Questions about the matrix below. Counting starts at 1.
1) Find the entry in the top-left corner.
2) Find the entry in row 3 and column 1.
3) Find the entry at row 1, column 2.
4) Find the bottom-right entry.
5) Find the top-right entry.
6) Find the entry in row 1 and column 3.
7) Find the entry directly below the smallest entry.
8) Find the bottom entry of the column that holds the smallest entry.
0.15,0.12,0.00,0.10,0.04,-0.12,-0.10,0.09
0.15,-0.14,0.26,0.07,0.25,-0.02,0.26,0.02
-0.04,-0.15,0.12,-0.06,-0.02,0.18,0.11,0.06
0.09,0.14,0.02,0.10,0.12,-0.07,0.02,-0.06
0.01,0.03,0.06,0.03,0.09,0.05,0.11,-0.06
0.06,-0.04,0.13,0.05,0.18,0.02,0.21,-0.03
0.07,-0.04,0.06,0.03,0.02,0.01,0.03,0.11
1) 0.15
2) -0.04
3) 0.12
4) 0.11
5) 0.09
6) 0.00
7) 0.14
8) -0.04
